A small network was trained on made-up records. Each row is its average activation on records with the value named, seen along a few directions.
Related values have similar rows: they may be neighbours, one step apart, or belong to one group.
Strong random noise was added to every row along 10 fixed directions; ignore it. To show where, here is one row again and again, with new noise each time:
[ 395  499  -39 -291 -216  557   56  493    2   65  236 -243  369  190
 -382 -289   73 -429  238 -274  116  431 -511 -124]
[ 128  242   79 -198 -291  601 -314  349 -259  136 -125 -127  -43   50
 -162  -67 -165 -194  310 -142  260   73 -119  -26]
[ 404 -290  -26  129   80   35  158  181 -491 -126   59  385 -242    9
  710    9 -186  286 -143 -179  136  118   96   82]
[  58  244   17  134 -120  433  -78 -141  139 -223 -119   51 -109  121
 -194 -257   86  -54    8   52 -185 -491 -231 -111]
[  38  254   58  203  -95  -60   70  419  -57  160  206 -228  -58   55
  -81  -49  178  166 -416   56   -1   45  209  180]
[ 129  226  -88  287 -293  756  -42  508 -381  -89    8  122 -246  199
  154 -241  110   91 -270  120  259 -409  286  155]
[ 477  104  -87 -198 -167  221  231 -138 -178   45  195   53 -321 -111
  262  293  151  393 -357  -84 -218   88   22 -341]
[-313   82 -260   36 -102  366  100  -87   84  -16  -99  -17  -82  106
  -86  177  165  -26 -222  372  -70 -206   92 -273]
[ 568  116  330  236  -71   40  -98  170  138 -469   10  133   29 -278
 -136 -336  217   67  313 -554 -124 -554 -408  228]
[ -43 -384 -394  -38   91 -253  589  -84  176 -179  137  121  172 -428
  258  735  481  226 -263   68  -82  227  182 -354]
[-160   49  134  386   96  -60   41 -192  440 -350  -89 -284  259  -38
 -390 -395  226  -39  -71   42 -229 -246  -73  109]
[ 210   46   37   46  -26  122  -36  -79 -144   52  -66  114  -91   52
  188  -65 -248   46  -19 -105    7  191  -22  -24]


SELOL, 16 values:
ber: [  92   92 -395   21  218   29  785  512   17 -384  590  235  272  377
  197  -79  597 -153 -364  283  -82   22 -467 -116]
rosez: [ 448  665  422   -8  -86 -379 -302  -47 -169  631    9   54 -188  156
   82 -118 -731    5   36 -297  -89  672 -196  259]
zit: [-230  439 -357 -179 -199  321 -107  468   43  424    4  258 -219  274
 -246  284   32 -248   38  278   11 -467 -244 -271]
bomim: [ 575   99 -117 -347 -196   67  197 -343  277  -90  215  192  -48 -330
  -18  196  446  139   83 -409 -274 -350  -31 -305]
neguf: [ 428 -102  458  209  316 -464  -22 -621  104  -89   79 -325  218   73
   15 -859 -424  148  -62 -328 -236  617   46  329]
puvo: [-123  247  -85 -279 -145  220  -92   83 -188  391   45  -47 -256  211
  -58  196 -122  -33  -88  233   71  117   19 -185]
ronus: [ 312 -566  281 -503  357 -709   86  481 -414  -71  379 -351 -314  -41
  329  134  113  482   17 -258 -227   94 -518  -60]
muv: [  74 -121   29 -513   -7  -41  218  470 -179 -188  521 -566  260  -48
 -100   69  624  -15  -19 -110  116  218  -97   17]
sosub: [-201 -169   29   50   80 -469 -179   -7  172  190 -173  181  -14 -197
  -93  199 -189  -18  239  -48   33 -134   42  102]
pusa: [-336  317  181  525  -33 -734 -406 -437  671  377 -287  151  183 -360
 -460  154 -131 -155   52 -104   11 -252  601  516]
sovif: [-335 -359 -506 -197  180  219  461  -94 -163    3  133   81   29  350
  336  135   26  -16 -370  528   26  358  115 -420]
fomif: [ 238  238  133  300 -379  300   84  -15  -40   89  105 -465 -212 -333
  -79   81  373  644 -736   30  -36   24  844   90]
dib: [-422 -235 -136  130  385  -40  325  297   -8 -407  336 -315  292  581
 -101 -656  298 -236 -305  436  -13  -80 -212  167]
ronot: [ -60  605 -320   42   94 -421  166 -110  129  497  274  849  -80  618
  220   66 -294 -373 -316  246 -189  -94 -261   15]
valon: [-145   47  117 -378   81 -666 -122 -124   76  238   93  182 -210 -121
   -2  570  -27  -44  234  -33 -125  -44 -333  -81]
zem: [  12  -17 -395  148   33  228  193 -834  685 -218 -342  597  601 -181
 -216  -45 -149 -533  461  -82  -36   58 -109 -223]
SELOL is arranged as a 4 by 4 grid.
List every value one step from pusa, in the order listed.
Answer: bomim, neguf, ronot
List every value one step from zit, in the order listed.
Answer: ronus, sosub
List every value one step from ber, in the order listed.
Answer: rosez, puvo, valon
Each value of SELOL is a pair of two hidden parts, and every pair occurs once (4 first parts, 4 second parts).
sosub and sovif share the first part; sosub and zem share the second. Which value has the first part of zem and the second part of sovif?
Answer: neguf
fomif and rosez share the first part; fomif and puvo share the second. Which value has the first part of puvo and the second part of rosez?
Answer: ber
bomim and pusa share the first part; bomim and zit share the second. Which value has the first part of zit and the second part of pusa?
Answer: ronus

POR, 11 values:
duf: [ -18 -156   27  129  163  -45  237  243  -46 -339  116  -64   66   29
  131 -147  265   31  -56   74   -7  -92 -154   60]
pap: [ 536 -393   28 -506  104 -437  190  834 -599  104  520  200 -173  -92
  467  289  145  248  129 -386  173   94 -227  103]
getir: [ -99  -14  492 -273   31 -778 -307 -506  370  293   10 -698  -99 -378
 -609  115   15  295   60 -152 -380   86   82   34]
butid: [ 257 -240   67 -279  -45   20  -12 -172 -188 -156  -76  191 -141 -315
  297  385  -18  222  245 -229  -43   46 -227 -217]
sano: [ 420  169  364 -264 -154   76  -93 -421  150 -337  196 -385  -85 -183
 -331 -198  429  182   48 -359 -340 -387 -181  -82]
bis: [  99 -382 -184  187  -72  246  199 -631 -193 -184 -261  327 -259 -382
  599  446  -79  547 -272  148   49  140  585 -203]
vik: [-176  115  -34 -567  -74   47 -199 -238  -47  413   31 -287  138  134
 -150  164 -241 -230  174   51   87  617  -30 -237]
turu: [  87 -218  566  861  414 -645 -273 -322  371 -356 -292 -176  374  -44
  -46 -976 -428    2  118 -461  -93  111   78  650]
kekit: [ 234  498  108   95 -197  124 -129  -98 -103  389  -27   61 -318   92
  -22   37 -347  125 -234   43  -53  250   87   43]
masul: [-315 -137    1 -568   78  -56 -245   36   69  208 -126 -192 -236   51
 -274  297  -85 -170  318  145 -259 -163 -637 -422]
sur: [ 336  249 -274  -36    7  474  377   -8  242 -257  169 -103  404  244
 -188 -413  208 -292   -7  -85 -189  101 -358 -275]
POR is arranged as 3 separate groups.
List the group mates of turu, in the order listed.
Answer: masul, sur
List the group mates of kekit, in the order listed.
Answer: duf, butid, bis
